A small network was shown many inputs. Here are its activations along a few directions, one row for each input.
Each table varies a few parts of the input and shows all the possible inputs, shuffled.
A made-up example of a description, with smaller parts first: one of 3 separate values, together with either a single point or one of 11 places along a line or (one of 4 places along a line, together with one of 8 places around a ring).
Shared parts are said once, and a part with two or three values counts as separate values.

Other details of the inputs vary at random and push rows far along three fixed directions, the same in every table; ignore that.

A family of inputs:
row 1: [ 0.88  4.15 -1.85  0.76 -1.28 -1.04 -0.51 -0.43 -0.26 -1.24  2.08 -0.56
  0.58]
row 2: [-3.06  0.91  1.49  1.55  3.08 -2.42  0.06  0.32 -1.23  0.71 -0.43 -1.06
  0.46]
row 3: [ 1.49  5.96  0.75 -1.13  2.43  1.69 -0.72  0.39 -2.34  3.03 -5.02  4.47
 -1.68]
row 4: [ 0.36  3.73 -1.59  1.15 -1.00  0.49 -1.67  0.95 -0.13 -1.11  1.55 -0.74
  1.15]
row 5: [-1.28  0.26 -2.35  0.18  0.33  1.40 -0.36  0.04 -2.01 -1.97  2.63 -0.02
 -1.98]
row 6: [-1.33  1.64 -2.16  2.04 -0.81 -0.10  0.45  2.21 -0.89 -0.44  1.80  0.03
 -0.15]
row 7: [-0.79 -2.78  5.81 -3.93  1.38 -0.81  0.72 -1.96  0.08  4.18 -8.29  2.41
 -0.58]
row 8: [-5.07 -3.17  2.67 -0.79  2.66 -2.07  0.40 -3.20  0.67 -0.49 -0.07 -3.33
  2.49]
row 9: [-1.82  1.51 -2.61  2.24 -0.30  0.85  0.45  1.49 -0.19  0.36  2.14  0.31
 -0.87]
row 10: [-2.70 -2.28  3.32 -0.50  2.32 -1.59  0.65 -2.51  0.20 -1.03 -1.37 -2.88
  0.32]
row 11: [-1.42  0.02  2.75 -1.30  3.08 -1.62 -0.03 -2.17  1.67 -0.07 -0.82 -2.16
  3.91]
row 12: [ 2.32 -0.48  6.10 -4.10  3.18 -1.07  1.85 -2.14  1.39  3.03 -8.03  1.91
  2.49]
row 13: [-0.37  1.03 -2.14  1.12  1.13  0.29  1.11  1.80 -0.68 -2.25  2.45 -0.09
 -1.46]
row 14: [-0.79  2.03 -2.56  1.60 -1.07 -1.60  1.44  0.77 -1.00 -0.64  2.17  0.08
 -0.77]
row 15: [-2.47  1.13 -2.37  1.49 -1.34  1.74 -0.89 -0.14 -1.22 -0.23  1.86 -0.02
 -1.86]
row 16: [ 7.68 -6.92 -0.79 -3.21 -6.82  3.44  0.14  0.88  1.65  2.08 -1.95  4.41
 -2.74]
row 17: [-1.12  0.84 -1.65  1.57 -1.41  0.35 -1.20  0.46 -2.39 -1.12  1.82 -0.57
 -1.56]
row 18: [ 1.46  2.58  0.70 -0.17  3.60 -0.06  0.20  1.72 -4.61  3.03 -4.20  5.53
 -2.83]
row 19: [ 1.19  3.82  0.26 -0.60  3.09  0.25  3.04  1.77 -4.33  1.78 -5.34  4.85
 -1.62]
row 20: [ 3.05 -7.10 -0.38 -0.30 -5.44 -0.02  1.12  1.12  5.23  0.19  2.23 -1.89
  1.40]
row 21: [-4.55 -3.07  3.39  0.19  1.58 -2.58 -1.29 -2.74  0.79  0.09 -0.35 -3.88
  1.33]
row 22: [-0.19  0.21 -2.17  2.35  0.60 -0.31 -0.77  1.57 -1.69 -0.35  2.81  0.55
 -0.72]
row 23: [ 1.21  3.30 -1.32  1.42 -0.55  0.08 -2.00  0.80 -0.59 -1.19  1.88 -0.97
  0.70]
row 24: [-0.38  0.24  3.83 -0.61  3.17 -1.85 -0.01 -2.10  1.95 -1.05 -1.14 -3.16
  2.64]
row 25: [-2.46  1.10 -2.52  1.46 -1.33  1.74 -1.05 -0.20 -1.21 -0.29  1.71 -0.11
 -1.90]
row 26: [ 1.49  2.31 -1.45  1.51  0.41  0.30 -2.73  0.35 -0.94 -0.99  2.72 -0.10
  0.58]
row 27: [ 6.40 -6.66 -0.96 -3.43 -4.42  2.59  2.94  1.96  4.09  1.20 -0.54  2.91
 -1.10]
row 28: [-4.04 -1.69  2.00  0.50  2.35 -1.42  0.58 -1.10  2.22  1.98 -0.95 -1.54
  1.16]
row 29: [ 3.13  4.69  1.42 -1.02  3.42  0.55 -1.74  0.51 -3.89  2.40 -4.32  4.91
 -1.54]
row 30: [-1.63 -5.75  3.24 -2.29  0.47 -0.79  0.53 -2.58  3.26 -0.95 -0.50 -2.73
  0.34]
row 31: [ 1.50  5.92  0.59 -1.16  2.44  1.70 -0.88  0.34 -2.32  2.97 -5.17  4.37
 -1.71]
row 32: [-0.96  0.66 -1.49  2.42  0.90 -0.72  1.44  1.17 -0.44 -2.64  3.04 -2.22
  0.03]
row 33: [ 1.19 -4.69 -1.12 -1.04 -6.02 -0.41  1.00 -1.53  3.00 -0.73  2.18 -1.53
 -0.15]
row 34: [ 0.35  3.77 -1.44  1.18 -1.01  0.49 -1.50  1.00 -0.14 -1.06  1.71 -0.64
  1.19]
row 35: [-3.21  0.61 -1.73  1.68 -1.49  0.12 -1.27 -0.01 -1.21 -1.55  2.34 -1.86
 -0.32]
row 36: [-0.85 -0.14 -1.78  1.65 -0.44  0.58 -1.95 -0.01 -2.73 -0.91  2.67  0.31
 -1.66]
row 37: [ 1.20  3.34 -1.17  1.46 -0.56  0.08 -1.84  0.86 -0.60 -1.13  2.03 -0.87
  0.74]
row 38: [ 2.41 -1.55 -4.37  1.47 -5.75  1.72  0.86  3.27  1.68 -1.08  3.66  0.16
 -0.30]
row 39: [-0.64 -3.89  4.12 -1.95  1.68 -1.74 -0.37 -2.77  5.77 -1.46  0.77 -4.58
  3.55]
row 40: [-2.61 -1.02  3.45 -1.23  4.40 -1.94 -0.99 -2.75  2.89 -0.73  0.79 -3.65
  3.33]
row 41: [ 7.54 -5.64 -1.70 -3.47 -5.73  2.89  3.87  2.54  2.91  1.82 -2.07  4.35
 -0.49]
row 42: [-1.12  1.06 -2.22  1.23 -0.96  0.81  0.93  0.06 -2.41 -2.16  1.54 -0.39
 -0.42]
Each input here is: one of 3 separate values, together with either a single point or one of 5 places around a ring or (one of 2 separate values, together with one of 4 places along a line).
The inputs of row 9 and row 3 match in every part but the choice among 3 separate values. If row 2 is changed in the same way as row 9 into row 3, which row does it become?
Answer: row 37
The inputs of row 31 and row 25 match in every part but the choice among 3 separate values. If row 24 is changed in the same way as row 31 into row 25, which row does it become?
Answer: row 10
Which other rows does row 7 become when the choice among 3 separate values takes its other values? List them by row number.
Answer: row 6, row 34
Which other rows does row 2 become when the choice among 2 separate values takes its other values? List them by row number.
Answer: row 20
Which other rows does row 29 become when the choice among 2 separate values takes its other values? List them by row number.
Answer: row 26
Which other rows does row 39 become when the place on the ring of 5 takes its other values? List them by row number.
Answer: row 11, row 12, row 24, row 40

A family of inputs:
row 43: [-1.59 -6.63  3.03 -1.52  0.56 -1.67  1.92 -0.40  3.79  2.48 -1.45 -0.75
  1.26]
row 44: [-5.13  6.07  0.55  2.46  4.35 -1.88 -3.50 -1.32 -3.02 -0.35  0.30 -1.76
  0.89]
row 45: [-1.34  4.25 -2.11  2.19  1.97 -0.16 -1.11 -0.05 -2.21 -4.21  4.41 -1.94
  0.26]
row 46: [ 4.31 -0.21  2.93 -3.64  1.88  0.62  0.37 -0.29 -0.65  1.28 -5.54  3.33
 -0.82]
row 47: [-1.28  3.24  1.55 -1.48  2.82  0.78 -1.30 -0.02 -4.91  3.99 -6.15  5.25
 -3.93]
row 48: [ 7.86  1.26 -3.80 -1.66 -4.90  3.80  1.18  2.36 -1.02 -1.86  0.44  3.43
 -2.42]
row 49: [-0.16  1.33 -3.61  2.34 -4.82  0.92 -1.93  0.03  1.54 -2.51  5.60 -3.29
  1.33]
row 50: [-2.83 -5.00  1.66 -0.61  1.36 -1.02 -0.35 -1.89  1.60 -1.57  2.39 -3.23
  0.65]
row 51: [ 2.41  3.15  2.68 -2.64  5.56  1.47 -0.53 -0.11 -3.06  1.93 -5.42  4.44
 -1.77]
row 52: [ 0.54 -1.18  1.98 -2.71 -1.16  0.63  0.56 -1.30 -1.56  3.65 -6.20  3.79
 -2.19]
row 53: [ 0.63 -3.97  4.05 -1.76 -0.70 -1.40 -1.90 -2.61  4.28  2.66 -1.90 -1.63
  2.36]
row 54: [ 0.60 -4.34  3.47 -1.48  0.66 -2.13  1.35 -0.43  4.82  1.88 -1.97 -1.36
  3.35]
row 55: [-2.85  5.18 -2.26  3.08 -0.07 -0.14 -2.76 -0.23 -1.55 -1.94  3.69 -1.76
  0.48]
row 56: [ 8.43  0.54 -3.67 -1.22 -3.96  3.50 -0.12  2.63 -1.00 -1.13  1.22  3.91
 -2.67]
row 57: [ 3.38 -6.34  1.48 -1.07 -2.72 -1.06  1.28  0.41  6.35  1.55  1.01 -1.50
  3.01]
row 58: [-1.93  5.88 -2.29  0.79  2.61  0.91  3.00  2.30 -5.09  0.90 -3.43  4.14
 -3.77]
row 59: [-2.16  2.82 -1.86  2.46 -0.14 -1.49  1.43  1.15  0.42 -2.14  3.39 -3.00
  2.38]
row 60: [-1.12  3.91 -1.99 -0.28 -1.22  2.26  0.25  0.31 -3.47  1.00 -2.87  3.06
 -3.80]
row 61: [-0.06  0.54 -3.67  2.65 -3.21  2.22 -3.39  0.49  2.17 -1.68  6.48 -2.50
  1.24]
row 62: [ 6.20  2.52 -3.84 -0.93 -7.46  3.69  0.11  2.23 -0.39  0.07 -0.57  3.30
 -1.83]
row 63: [-2.49 -0.48  0.08  2.12 -0.12 -0.66 -2.83 -0.35 -2.05  0.86  1.15 -0.49
 -1.19]
row 64: [-6.00  3.24  0.06  1.60  5.38 -1.83 -0.14 -1.78 -5.26 -2.48  0.82 -1.59
 -0.90]
row 65: [-1.90 -5.30  2.26 -1.00 -0.03 -1.99  3.04 -0.97  2.52  1.74 -1.91 -0.85
  1.46]
row 66: [-4.40  1.40  0.37  2.83  5.11 -1.99 -1.98 -0.66 -4.70 -2.29  2.34 -1.68
 -1.18]
row 67: [-2.61  0.62  7.84 -3.70  6.92 -3.43  1.21 -3.99 -0.46  1.26 -7.46 -1.03
  2.11]
row 68: [-2.15 -3.50  2.50  0.51  0.70 -2.85  1.24 -1.10  5.28 -0.22  1.79 -4.01
  4.35]
row 69: [ 0.31  0.79 -4.11  2.90 -3.11 -0.07  1.08  2.03  1.99 -2.74  6.01 -2.84
  2.01]
row 70: [ 1.70 -9.02  1.43 -0.14 -3.13 -1.17  1.41  0.71  4.58  1.71  0.95 -1.09
  1.23]
row 71: [ 5.47 -2.38 -2.69 -3.03 -5.11  4.26  3.00  1.30 -0.04 -0.93 -1.66  3.57
 -3.95]
row 72: [-1.86  1.60 -2.01  2.97  2.02 -0.13 -0.59  1.55  1.14 -0.92  4.53 -1.91
  2.05]
Describe the family of inputs behind these rows.
Answer: one of 3 separate values, together with either one of 4 places along a line or one of 6 places along a line
The inputs of row 48 and row 49 match in every part but the choice among 3 separate values. If row 46 is changed in the same way as row 48 into row 49, which row does it become?
Answer: row 44
Which other rows does row 72 become when the choice among 3 separate values takes its other values? List them by row number.
Answer: row 51, row 61
Which other rows does row 65 become when the choice among 3 separate values takes its other values? List them by row number.
Answer: row 52, row 64
